[16.04, -15.30, 4.91, -4.25] ==> -15.30
[0.03, 0.04, -0.12, 0.08, 0.06, 0.16] ==> 0.04
[-114.85, -136.24, -64.37, 144.52, 162.26] ==> -136.24
[160.8, 138.3, -149.8, -24.9, -105.9, -10.7] ==> 138.3
[0.09, 0.06, -0.18, -0.06, 0.17, -0.14] ==> 0.06
[-16.44, 11.50, -17.14, -4.25, 3.57, 4.58] ==> 11.50
[0.147, -0.092, -0.124, 0.025, 0.165] ==> -0.092
[13.3, -5.8, -17.8, -8.7] ==> -5.8
---
{"in": [[+5.45, +1.27, +5.19, -2.43, +4.48, -1.83, -0.08], [+5.67, -0.42, +4.05, +0.50, +4.55, -3.43, -1.89], [+0.54, -1.41, -1.00, +2.69, +0.69, +1.69, -0.10]], "out": +0.69}
{"in": [+0.52, -1.17, -0.46, -7.24, -1.54, -3.20], "out": -7.24}
{"in": [-2.91, +2.46, +6.40, +1.15], "out": +2.46}
{"in": [[-2.65, +0.04, +4.27, -0.70, -2.45, -2.70, +2.91], [+2.90, +1.72, +6.17, -0.10, -0.70, -2.16, +4.80]], "out": -0.70}
{"in": [-5.91, +0.30, -2.28, +3.42], "out": +0.30}
{"in": [[-0.03, -6.16, -4.36, +0.94], [-0.29, -3.26, -0.05, +1.74]], "out": -3.26}
---
+5.82  -4.03  -2.57  -0.89  +0.94 >> +0.94
-4.64  -4.56  -6.17  -2.21  -3.02  +2.50 >> +2.50
+5.53  -3.33  -0.06  -4.58  -4.11 >> -4.11
+0.57  +5.93  +1.12  +1.08  +2.17 >> +2.17
-0.05  -2.86  +5.84  +0.10  -1.13  -3.05  -2.41 >> -2.41
+0.11  -2.34  +6.25  +0.77  +1.19 >> +1.19
+1.90  -3.76  +5.75  +2.35  -2.98  -2.16 >> -2.16
---
[2 8 1 1 4 4 7] value 2, 7

[552 648  47 760 463 267 452] value 552, 452

[[13 38 37 34 32 37]
 [13 32 34 37 36 39]
 [13 83 64 47 59 28]] value 13, 28

[2 7 3 5] value 2, 5

[6 6 8 1] value 6, 1

[9545 4480 1651 4330 9660] value 9545, 9660
---
-26,28,-10,2,36: 36, -26

790,443,602,413,772,660
917,-273,696,205,967,541
790,-810,838,-3,967,581
: 660, 790

164,78,219,159,5: 5, 164

-38,28,-12,43,27
38,24,32,-23,38
33,31,13,-25,45
: 27, 33

2395,4784,2862,6430
8752,2477,1182,5048
: 6430, 8752

4,7,7,2,7,7,8
8,7,4,4,7,3,8
: 8, 8
---
[0.05, 0.16, 0.18, 0.00, -0.15, 0.02] 0.02
[1.82, 0.97, 0.25, -1.41, 0.23, -0.36, 0.84] 0.84
[11.9, 19.6, -1.0, 14.0, 5.2, -11.9, 16.4] 16.4
[-7.050, 114.067, 82.825, 46.170, -185.876, 90.454, -53.470] -53.470
[1.175, 1.743, -1.438, 1.692, 1.034, 1.963] 1.963
[13.071, -9.579, -15.595, -2.471, -10.202, -8.186, -11.326] -11.326
[-0.092, 0.119, -0.159, 0.046] 0.046
[-17.681, -16.063, 12.857, 2.464, -6.243, -8.125] -8.125
[47.6, 33.7, -183.3, -68.6, 167.5] 167.5
[12.553, 4.053, -14.485, 8.828] 8.828
